A small network was shown many inputs. Here are its activations along a few directions, one row for each input.
Each table varies a few parts of the input and shows all the possible inputs, shuffled.
A made-up example of a description, with smaller parts first: one of 3 separate values, together with either a single point or one of 9 places along a line or (one of 4 places along a line, together with one of 8 places around a ring).
Shared parts are said once, and a part with two or three values counts as separate values.

Other details of the inputs vary at random and push rows far along three fixed directions, the same in every table; ignore that.

A family of inputs:
R1: -48,11,8,-146,25,-31,65,92,-19,-30,-103,160,18,76
R2: 29,253,-131,332,53,-142,-324,-252,-117,-192,339,-490,124,-391
R3: 314,-769,325,255,377,198,150,152,14,286,-445,-57,-637,68
R4: -103,-63,90,-375,-139,286,214,109,304,98,-62,619,-29,329
R5: 28,216,92,119,-418,308,-122,27,114,45,584,2,56,-91
R6: -169,257,-50,-314,-189,108,131,0,282,31,132,496,226,206
R7: -144,216,-209,-98,-15,-444,-17,-85,-206,-78,-119,-141,375,15
R8: 75,184,-95,249,43,-106,-252,-140,-136,-185,213,-401,-23,-314
R9: 6,136,-131,248,-32,-104,-264,-185,-205,-93,198,-393,-48,-330
R10: -133,304,-186,-115,34,-327,12,-11,-115,-173,-21,-53,345,26
R11: -74,105,31,-290,-54,110,160,115,141,67,-3,463,87,213
R12: 169,-88,104,277,108,212,-128,-38,12,-19,124,-204,-393,-196
R13: -101,-5,-62,-107,164,-263,104,85,-39,-56,-251,-4,140,165
R14: 159,-138,186,149,-182,283,-5,187,117,176,285,20,-100,51
R15: -154,-78,-67,-87,100,-219,135,85,-50,-84,-332,21,50,149
R16: 48,277,-27,61,-251,306,-190,-231,106,-10,412,-14,-53,-206
R17: 143,-300,99,254,92,277,-114,-20,41,43,-8,-123,-447,-101
R18: 96,134,-128,229,-47,-64,-272,-213,-158,-123,164,-431,16,-310
R19: -107,-84,-81,-142,78,-283,94,77,-159,-26,-295,-7,100,94
R20: -123,-71,-60,-102,168,-288,121,148,-216,-104,-377,-32,60,120
R21: -137,0,-76,-121,31,-305,98,7,-165,-26,-293,-44,124,109
R22: 150,-196,229,130,-198,308,2,206,116,153,244,14,-171,38
R23: 361,-793,290,250,433,159,155,212,-31,288,-573,-155,-683,115
R24: 144,-302,92,368,71,-132,-48,192,-225,8,-12,-464,5,-93
R25: 71,142,86,9,-195,417,-104,-159,232,138,489,254,-101,-164
R26: -48,-51,-58,-100,59,-145,75,52,-70,54,-156,72,59,89
R27: 229,-312,153,287,293,119,-14,48,-16,24,-89,-192,-361,-121
R28: -198,266,-162,-143,-4,-332,-22,-43,-77,-192,-41,-89,327,25
R29: 105,275,48,54,-223,352,-170,-257,189,85,519,71,5,-237
R30: -163,233,-167,-156,-97,-355,-20,-97,-151,-94,-66,-71,331,2
R31: 31,79,-145,348,98,-186,-252,-189,-142,-170,143,-463,76,-340
R32: -48,78,63,-328,-142,239,208,2,234,105,29,493,142,218
R33: -112,24,-77,-146,45,-265,111,16,-159,-38,-309,-74,139,108
R34: 75,284,39,83,-166,352,-193,-169,155,3,557,135,-17,-256
R35: -121,-129,-117,-69,168,-297,94,56,-145,-111,-332,-44,215,119
R36: -62,113,81,-376,-193,199,180,15,229,133,12,468,66,219
R37: 212,-202,166,15,-11,428,53,9,223,211,36,225,-335,67
R38: -131,-52,-87,-107,84,-256,98,71,-40,-97,-292,11,120,120
R39: -107,-101,-151,-72,148,-312,68,75,-146,-89,-342,-54,173,153
R40: -160,145,85,-322,-118,198,183,55,278,42,43,476,17,255
Each input here is: one of 4 places along a line, together with either a single point or one of 9 places around a ring.
Changing only the place on the line of 4 turns R23 into R29. The same change can be made to R10. Which row results?
Answer: R27
Changing only the place on the line of 4 turns R9 into R19. The same change can be made to R5. Which row results?
Answer: R22
Which other rows does R40 become when the place on the line of 4 takes its other values? List them by row number.
Answer: R2, R13, R28
Which other rows does R39 become when the place on the line of 4 takes its other values? List them by row number.
Answer: R4, R17, R35

A family of inputs:
R41: 131,5,5,24,-358,405,-173,-180,46,109,218,15,-214,-125
R42: -149,-125,14,-203,0,27,241,350,85,-171,-245,290,96,346
R43: 130,-164,144,92,-108,374,13,-138,280,179,72,51,-248,8
R44: -37,-228,-40,147,43,-212,-33,84,-347,-54,-256,-373,-142,-83
R45: 17,44,-121,-278,25,-288,116,-76,-206,116,-253,124,369,68
R46: 165,38,-128,263,-127,43,-288,-353,-63,56,112,-445,-66,-252
R47: 47,37,123,110,-270,489,-130,-31,206,-52,412,97,-184,-101
R48: -185,-98,-149,133,138,-503,-41,180,-464,-276,-295,-466,148,-22
R49: -4,-42,195,-57,12,98,141,164,129,38,-23,141,-210,165
R50: 191,-296,53,350,167,31,-101,-126,-82,173,24,-236,-184,-245
R51: -204,13,-119,-220,-169,-208,135,45,-145,-119,-280,7,263,147
R52: 161,-141,160,195,106,411,-4,100,310,127,350,312,-180,-26
R53: -119,-142,50,-172,139,-99,253,152,78,86,-164,375,229,257
R54: -180,-120,-113,34,75,-552,27,131,-389,-105,-451,-395,45,20
R55: 5,-317,78,71,180,-60,75,95,96,35,-160,-5,-16,121
R56: 171,-266,-3,389,108,-44,-215,-188,-53,68,43,-468,-171,-285
R57: 179,-33,151,-278,-8,215,180,-29,67,300,-143,280,-125,148
R58: -269,146,13,-214,-147,-129,101,198,11,-89,-19,204,122,198
R59: -142,-75,7,-357,-178,-90,180,148,-62,169,-347,286,-69,303
R60: -28,-188,-157,-109,57,-353,39,-77,-149,103,-383,-119,196,115
R61: 153,-146,27,397,167,131,-143,18,128,-120,98,-322,-181,-102
R62: -256,703,-342,67,-290,-295,-299,-353,-36,-355,495,-354,688,-240
R63: 278,-118,108,333,250,179,-123,63,42,-24,261,-107,-124,-239
R64: -12,60,103,-251,232,-46,299,286,95,-40,-177,286,155,287
R65: -181,-68,-11,-137,35,-78,169,378,-57,-160,-154,185,51,259
R66: -269,834,-352,-47,-351,-152,-308,-249,179,-323,818,14,782,-210
R67: -151,207,14,-281,-160,-148,181,29,22,33,-92,159,117,175
R68: 204,-6,180,-44,-214,393,-25,-89,166,292,153,158,-441,5
R69: -35,160,-337,253,711,-73,-434,-658,-34,-450,-275,-289,-670,-591
R70: 223,44,76,319,90,146,-225,-145,-21,-13,413,-203,-11,-370
R71: -10,24,116,-347,77,-59,319,75,18,142,-280,252,127,226
R72: -177,659,-225,-397,-515,114,-72,-359,178,158,582,544,601,-30
R73: 46,-108,-124,88,276,-543,22,-46,-404,-54,-348,-390,313,-146
R74: 48,-74,211,120,-73,417,-34,260,268,27,285,225,-427,42
R75: 214,-29,277,54,113,362,51,34,176,127,193,103,-243,-35
R76: 40,-179,-59,41,-83,-59,-82,13,-304,73,-193,-218,-197,-41
R77: 4,-11,177,-88,52,155,187,295,231,-6,9,284,-201,249
Describe the family of inputs behind these rows.
Answer: either a single point or (one of 4 places along a line, together with one of 9 places around a ring)
Which other rows does R61 become when the place on the line of 4 takes its other values? List them by row number.
Answer: R43, R46, R62
Which other rows does R60 become when the place on the ring of 9 takes its other values? List them by row number.
Answer: R41, R45, R46, R57, R59, R68, R72, R76
